These are the activations of a small neural network, seen along a few directions. Each row is one input.
Each table varies a few parts of the input and shows all the possible inputs, shuffled.
A made-up example of a description, with smaller parts first: one of 8 places around a ring, together with either a single point or (one of 2 separate values, together with one of 4 places along a line) or one of 9 places along a line.
Shared parts are said once, and a part with two or three values counts as separate values.

Other details of the inputs shift rows strongly along two fixed directions, in all tables alike. That doesn't count.
To show where, the next rows are all for the same input, with only those details redrawn:
[ 12 -53 -35  -5 -27  -2 -39   3  39 -11  11  -7 -28  -9   0]
[  3  27  27  -1   1   6   7   4 -33 -43  -6   7   4  -8   8]
[  8 -15  -5  -3 -14   2 -17   3   5 -27   3   0 -13  -9   4]
[ -3  30  35   2   7  12  17   3 -37 -32  -4   5   8  -3   3]
[-37 -25  28  18  25  52  38  -3   6  79  23 -27   2  26 -42]

A family of inputs:
x1: [ 10  35  30   1  27  -7   6  14 -40 -13  -7  -7  26 -12  10]
x2: [ -2  32  34   6   5  11  20  -3 -35 -29  -9   2   7 -11   4]
x3: [ 11  -4 -20  -5 -15  -7  -6   3  10 -28  -2  12  -5   5  -5]
x4: [  7 -37 -49  -2  -2 -38 -58   0  45  18  12  13 -19  -2  11]
x5: [  8   2 -16   8 -20 -10 -16  -6  10 -13  -3  20  -5  -6   6]
x6: [ 10 -38 -46   1 -32 -12 -42   0  44   0  11  16 -20   1   1]
x7: [  3  46  15   7  -7   0   8  -7 -23 -24 -19  25  12  -6  17]
x8: [  4  -2 -18 -15 -23  -1  -5  -8   8 -18 -12  -7  -6 -11  11]
x9: [-37 -10  12  20  20  45  50 -13  15  86   0 -20   8  32 -37]
x10: [-22 -22  30   9  39  26  36   1   9 108  28 -36   1  23 -24]
x11: [ 16  -9 -17 -11   3 -27 -16  10   4  -8  -3 -10  16 -11   8]
x12: [ -4  31  18 -10  29 -30   2  -3 -33 -30  -8   5  16  -5  18]
x13: [ 10 -34 -55 -10 -35  -6 -29  -6  44   0 -10  -2 -25  -4   5]
x14: [  5 -11 -12  -5 -19  -9  -4  -8   9 -26  -6  -1  -4 -11   2]
x15: [  1  38  36   0   4   7  14   4 -43 -47  -8   9   9  -7   9]
x16: [  0 -14  -6  -7  -8   5   6   0   9 -10   8  -4   1   3 -13]
x17: [ -1  36  33   3   5  17  20  -4 -31 -25 -17  -1   7 -12  12]
x18: [  6  -7 -13  -8 -20  -4  -4  -9  12 -22 -14  -4  -4 -12  10]
x19: [ 23 -47 -39 -21 -17 -38 -30   3  43  14  12 -12 -19  -8  16]
x20: [ 10  11 -10   2 -14  -5 -12   4   3 -22   6  24   1   1   1]
x21: [ 22 -40 -55  -6  -9 -32 -40  13  40  11  -1  -5  -4  -3   2]
x22: [  9  44  24  -6  18 -25  25   6 -33  -4 -10  12  13   6  17]
x23: [-39 -18  13  19  22  41  46  -6  10  81  13 -16   8  41 -47]
x24: [  4 -14   1  -1  -4  15  -3   5   6  -9  12  -5  -8  -3 -10]
x25: [-24  -6  20  15  34  16  34   0  12 118  27  -9   9  32 -24]
x26: [  3  38  21  -6  -5  12   9  -2 -31 -33 -17  -1   1 -16  18]
x27: [ 23 -35 -52  -1 -12 -31 -52  13  42  21   8   7  -2  -8   7]
x28: [-40 -27  23  15  56  27  21  -5   8  98  25 -33   3  24 -31]
x29: [ -3   8 -16   3 -17   8  -7  -7  10  15  -5  10  -4   0   5]
x30: [  0  47  21   5   1  -5  25  -5 -36 -41 -22  18  14  -1   5]
x31: [ -9  41  18  -1  36 -25  10   0 -34 -15 -13  14  16   8  10]
x32: [ -9  44  39  -3   8   5  34  -2 -46 -36 -10   8  22   4   0]
Question: What do these inputs look like to the network?
Answer: one of 4 places along a line, together with either one of 3 separate values or one of 5 places along a line
Question: Changing only the place on the line of 4 turns x3 into x24. The same change can be made to x30. Which row results?
Answer: x2
Question: Which other rows agree with x27 in the place on the line of 4? List them by row number.
Answer: x4, x5, x6, x7, x20, x25, x29
Question: Which other rows agree with x8 in the place on the line of 4? List them by row number.
Answer: x11, x12, x14, x16, x18, x19, x32
Question: Which other rows does x10 become when the choice among 3 separate values takes its other values? List them by row number.
Answer: x1, x28

A family of inputs:
x33: [ 10 -92 -89 -11 -66   5 -46  -7  86  31  -3 -25 -35  -2  -4]
x34: [-22   2  26   2  42  36  38   6 -16  53  -5 -50  19   8 -26]
x35: [ 26  56  30  -5  16 -11 -30  19 -53 -84 -17  14   1 -31  41]
x36: [-23 -11  37  26  34  24  45   5 -14  43  15  -8  20  31 -44]
x37: [  9  62   3 -12 -29  -9  16 -24 -28 -89 -50  20   8 -25  34]
x38: [ -5 -37 -14   0  -5  18  14   9  31  33  32   2  -2  29 -40]
x39: [  4 -20   5   7 -12  34   3   5  25  51  35  -3 -14  11 -22]
x40: [ 20  59 -20   5   8 -65 -37   6 -17 -15 -11  49  50 -15  31]
x41: [-15  38  16   2  63 -30  52   4 -14 111  -8   3  16  39   4]
x42: [-52  13  15  24  19  38  49 -26   4  37  -1   5   6  37 -42]
x43: [-21 -40  11 -17  19   6  17 -10  12  52  13 -48   1  -7 -10]
x44: [-44   8  20  21  11  39  40  -4 -14  44   5   0  14  45 -41]
x45: [ 21  24  28 -20   1 -36 -40   2 -33 -77   3   9 -12 -37  53]
x46: [   8   37   31  -23   19  -46  -11    1  -56 -100   -4   17   11  -18
   32]
x47: [-11 -22  22  13  12  26  47   2   3  58   1 -35  15   5 -26]
x48: [  18   44   14  -10   26  -25  -16   19  -55 -102  -20   21   15  -14
   20]
x49: [  40 -103  -66    4  -49  -19  -83    9   86    8   23   -5  -53  -24
    8]
x50: [ 36  58  16 -24 -31 -15  19   9 -38 -86 -18  12  19 -22  29]
x51: [-40  21  26  29  12  53  38 -28  -2  56   2   3  -9  15 -23]
x52: [  40  -97 -110  -12  -90  -23 -115    3   94  -25    7   16  -70  -27
   28]
Question: What do these inputs look like to the network?
Answer: either one of 2 separate values or (one of 3 separate values, together with one of 6 places along a line)
Question: Which of the alternatives is x41?
Answer: one of 2 separate values
Question: A walk changes only the place on the line of 6. It starts at x43 and steps to x34. List the rest of the walk in order.
Answer: x47, x50, x33, x37

A family of inputs:
x53: [ 22  21 -47  -8 -19 -41 -53  -8  11 -34 -39  10  -8 -32  49]
x54: [-31 -99 -15  23 -52 113  39 -11  78  92  34 -42 -39  24 -74]
x55: [ 39 -55 -64 -42 -35 -68 -82 -10  48 -40 -11 -16 -48 -45  62]
x56: [-19  34  73  -3  43  23  76   3 -41  82  17 -44  36  11 -11]
x57: [ -17   51   46    8  -18   54   61  -10  -61 -111  -32    9    9    5
  -15]
x58: [-62  -4  82  33  90  63  40   0 -34 118  41 -44  13  30 -43]
x59: [  11 -123  -36   13    7   23  -50   26   73   90   63  -43  -27    6
  -39]
x60: [-21 -30  -3   9 -48  76   5 -24  26 -26  -7  -9 -50  -8 -13]
x61: [-51  15  11  29  24  17  18 -23  11 101  20  30  10  34 -27]
x62: [ 42  65  -2  -4 -20 -38  -7  13 -30 -47 -33  19  30 -28  39]
x63: [ 16 -35 -75 -17 -16 -53 -39   1  51  -5 -17  -2   4  -9   8]
x64: [  39  -36 -103   -9  -44  -76  -80    5   64  -52   -3   55  -27    9
   17]
x65: [  8  30  46 -10  42 -42  -9  17 -63 -91   7   8  36 -10   5]
x66: [ 14 110  47  17  12   1  38  19 -66 -20 -13  73  30  18  16]
x67: [ 11  56  40 -38  34 -52  43   2 -66 -57 -27  -4  30  -4  27]
Question: Changing only one part turns x60 into x57. The same change can be made to x55. Which row results?
Answer: x67
Question: What do these inputs look like to the network?
Answer: one of 3 separate values, together with either a single point or one of 4 places along a line
Question: A walk changes only the place on the line of 4. It starts at x58 and steps to x55. List the rest of the walk in order.
Answer: x53, x61
